Each row below holds a small network's activations on one record, seen along a few directions.
After each row come some of the record's fields: BENI, MUBIZ, RIMA, BEV.
A field that a record lacks is written missing.
Other fields move the rows too, some of them a lot.
In the rows, zero is written as 500.
Random noise pushes rows far along 4 fixed directions. That doesn't count. These rows show it; they differ only by the noise:
459,521,388,506,495,607,416,485,394,423,609,489,393,490,583,536,439
432,637,555,425,519,543,553,546,508,417,500,679,371,349,570,534,540
655,433,484,414,482,394,566,530,687,551,526,496,295,377,523,517,545
509,530,469,456,497,524,504,530,513,460,543,556,380,432,546,526,492
620,377,456,464,439,487,437,548,411,596,537,447,586,462,440,449,418
349,673,470,497,533,636,501,599,428,332,509,692,463,569,525,554,435

589,378,306,476,461,506,408,558,481,530,556,391,515,597,449,502,441 : BENI: nofe / MUBIZ: supu / RIMA: logif / BEV: sab
470,487,562,465,497,474,427,388,430,563,537,424,446,264,631,489,601 : BENI: tig / MUBIZ: supu / RIMA: logif / BEV: missing
603,362,548,573,475,416,466,462,567,566,599,333,477,503,526,489,426 : BENI: tuki / MUBIZ: supu / RIMA: missing / BEV: missing
388,605,445,460,525,548,497,604,452,464,360,633,656,649,423,515,532 : BENI: nofe / MUBIZ: sefef / RIMA: logif / BEV: sab
674,473,549,453,498,397,674,621,729,535,438,631,430,541,372,487,467 : BENI: nofe / MUBIZ: supu / RIMA: kan / BEV: sab
493,516,548,476,523,435,508,493,675,482,488,476,369,431,537,517,588 : BENI: tig / MUBIZ: sefef / RIMA: kan / BEV: missing
633,494,604,568,530,521,665,406,491,554,508,578,457,472,491,467,448 : BENI: nofe / MUBIZ: supu / RIMA: kan / BEV: vami
492,596,516,520,552,425,654,563,758,431,407,596,337,631,513,561,535 : BENI: tig / MUBIZ: sefef / RIMA: logif / BEV: missing
569,493,468,564,529,537,586,453,556,482,530,503,414,567,498,513,434 : BENI: nofe / MUBIZ: sefef / RIMA: logif / BEV: vami
644,351,496,518,498,362,491,507,680,602,500,353,451,580,472,496,502 : BENI: tig / MUBIZ: supu / RIMA: logif / BEV: missing
610,310,320,523,462,552,361,419,332,585,620,277,582,567,473,472,413 : BENI: nofe / MUBIZ: sefef / RIMA: logif / BEV: vami
613,465,516,434,486,415,615,600,604,589,378,584,542,544,353,451,496 : BENI: nofe / MUBIZ: sefef / RIMA: kan / BEV: sab
382,584,686,387,474,463,493,551,355,576,361,649,745,318,429,430,627 : BENI: tig / MUBIZ: supu / RIMA: kan / BEV: missing
508,489,466,589,501,621,462,539,336,441,588,510,626,633,445,494,304 : BENI: nofe / MUBIZ: supu / RIMA: logif / BEV: vami
451,581,707,505,504,496,583,476,358,633,295,636,799,427,429,394,562 : BENI: tig / MUBIZ: sefef / RIMA: kan / BEV: missing
723,453,543,394,500,433,685,496,595,632,475,603,375,342,472,452,543 : BENI: nofe / MUBIZ: supu / RIMA: kan / BEV: sab
485,390,441,432,434,398,341,517,536,518,550,334,499,428,491,515,562 : BENI: tig / MUBIZ: supu / RIMA: kan / BEV: missing
361,620,487,423,526,571,450,503,381,458,440,606,530,398,545,511,611 : BENI: nofe / MUBIZ: supu / RIMA: logif / BEV: sab
504,527,462,471,510,509,527,501,544,435,577,522,382,424,546,556,525 : BENI: nofe / MUBIZ: supu / RIMA: logif / BEV: vami
381,546,688,575,498,582,439,423,288,509,492,517,664,418,523,434,426 : BENI: tuki / MUBIZ: sefef / RIMA: missing / BEV: missing
417,557,472,475,488,581,455,532,367,438,505,575,550,470,475,484,476 : BENI: nofe / MUBIZ: supu / RIMA: kan / BEV: sab
432,461,507,506,496,516,363,429,327,572,482,398,655,452,523,461,556 : BENI: tig / MUBIZ: supu / RIMA: logif / BEV: missing
649,441,493,529,488,558,556,387,435,525,681,461,385,357,564,484,424 : BENI: nofe / MUBIZ: supu / RIMA: kan / BEV: vami
546,488,689,609,517,439,613,568,596,517,476,555,608,637,408,473,368 : BENI: rema / MUBIZ: missing / RIMA: missing / BEV: missing
534,462,384,503,555,466,534,372,570,579,446,416,371,590,531,518,627 : BENI: tig / MUBIZ: sefef / RIMA: kan / BEV: missing
732,299,293,343,422,356,482,526,585,695,422,349,497,458,393,441,581 : BENI: nofe / MUBIZ: sefef / RIMA: kan / BEV: sab
343,585,462,511,530,555,427,515,446,422,487,519,528,548,543,537,540 : BENI: tig / MUBIZ: supu / RIMA: logif / BEV: missing
402,539,558,377,437,478,415,587,454,424,589,541,476,303,537,527,534 : BENI: tig / MUBIZ: supu / RIMA: kan / BEV: missing
543,505,448,389,502,433,555,522,653,468,538,500,318,360,549,531,635 : BENI: tig / MUBIZ: supu / RIMA: kan / BEV: missing
352,678,677,485,510,601,527,530,359,380,554,699,488,313,593,510,450 : BENI: tig / MUBIZ: supu / RIMA: logif / BEV: missing
520,478,388,642,465,689,464,578,310,382,603,505,669,791,387,498,209 : BENI: nofe / MUBIZ: sefef / RIMA: kan / BEV: vami
417,504,386,480,483,508,385,430,491,493,513,383,457,459,609,545,616 : BENI: tig / MUBIZ: sefef / RIMA: logif / BEV: missing
435,631,555,502,536,585,569,487,489,372,583,639,360,377,596,560,492 : BENI: nofe / MUBIZ: supu / RIMA: logif / BEV: vami
569,478,561,494,497,476,577,546,483,568,420,568,677,519,371,443,487 : BENI: nofe / MUBIZ: supu / RIMA: kan / BEV: vami
490,475,606,564,502,430,501,564,575,508,487,487,593,592,451,495,433 : BENI: tuki / MUBIZ: supu / RIMA: missing / BEV: missing
417,489,472,527,493,551,396,513,422,462,524,441,562,569,522,500,472 : BENI: tig / MUBIZ: sefef / RIMA: logif / BEV: missing
265,689,691,383,463,496,477,639,384,438,341,731,782,327,426,471,623 : BENI: tig / MUBIZ: supu / RIMA: kan / BEV: missing
550,387,344,565,512,507,398,452,499,486,568,278,458,664,509,512,459 : BENI: tig / MUBIZ: sefef / RIMA: kan / BEV: missing
352,601,584,493,507,550,450,551,372,462,458,596,640,454,507,488,499 : BENI: tig / MUBIZ: supu / RIMA: logif / BEV: missing

Which values does each new row have?
563,435,410,383,487,448,444,433,534,564,540,408,338,285,593,512,651 : BENI: nofe / MUBIZ: supu / RIMA: logif / BEV: sab
664,426,549,461,475,414,591,483,623,608,451,486,431,420,483,467,530 : BENI: nofe / MUBIZ: sefef / RIMA: logif / BEV: sab
389,608,556,556,542,580,497,497,412,422,500,591,568,525,508,519,462 : BENI: nofe / MUBIZ: supu / RIMA: logif / BEV: vami
253,645,483,556,555,629,393,501,342,384,464,555,608,620,547,534,514 : BENI: tig / MUBIZ: supu / RIMA: logif / BEV: missing
658,364,504,512,448,402,506,481,545,658,460,393,585,523,428,450,475 : BENI: tig / MUBIZ: sefef / RIMA: kan / BEV: missing
403,516,554,604,513,510,452,581,474,455,484,499,680,707,433,503,389 : BENI: tuki / MUBIZ: supu / RIMA: missing / BEV: missing
558,530,598,533,542,473,609,429,615,467,573,525,304,415,589,544,495 : BENI: nofe / MUBIZ: supu / RIMA: logif / BEV: vami
471,468,473,517,490,521,387,351,412,550,573,353,461,370,621,484,585 : BENI: tig / MUBIZ: supu / RIMA: kan / BEV: missing
652,477,559,485,497,467,618,495,592,496,597,548,338,373,521,517,439 : BENI: nofe / MUBIZ: supu / RIMA: logif / BEV: vami
314,587,424,552,530,621,374,369,403,430,566,442,402,488,675,558,541 : BENI: tig / MUBIZ: sefef / RIMA: logif / BEV: missing
610,473,606,507,529,398,604,464,635,562,481,499,439,427,506,498,530 : BENI: nofe / MUBIZ: supu / RIMA: logif / BEV: vami
448,519,539,507,498,504,454,521,466,489,513,503,531,470,528,501,484 : BENI: tig / MUBIZ: supu / RIMA: logif / BEV: missing
740,476,611,455,517,416,756,434,681,590,516,603,287,272,532,470,557 : BENI: nofe / MUBIZ: supu / RIMA: kan / BEV: vami
305,689,633,508,534,605,519,593,307,421,399,739,771,507,432,481,469 : BENI: nofe / MUBIZ: supu / RIMA: logif / BEV: vami
579,424,631,547,441,558,489,468,345,547,606,497,614,340,491,441,373 : BENI: nofe / MUBIZ: sefef / RIMA: logif / BEV: vami
736,432,501,449,523,370,708,348,769,676,462,484,205,358,572,502,663 : BENI: nofe / MUBIZ: sefef / RIMA: kan / BEV: sab
473,548,291,395,515,526,502,528,589,387,567,521,226,497,581,597,592 : BENI: nofe / MUBIZ: supu / RIMA: kan / BEV: sab
666,449,521,338,493,289,631,634,845,575,404,573,342,394,431,517,636 : BENI: nofe / MUBIZ: supu / RIMA: logif / BEV: sab
559,547,492,402,534,506,645,494,516,587,403,666,457,430,460,470,607 : BENI: nofe / MUBIZ: supu / RIMA: kan / BEV: sab
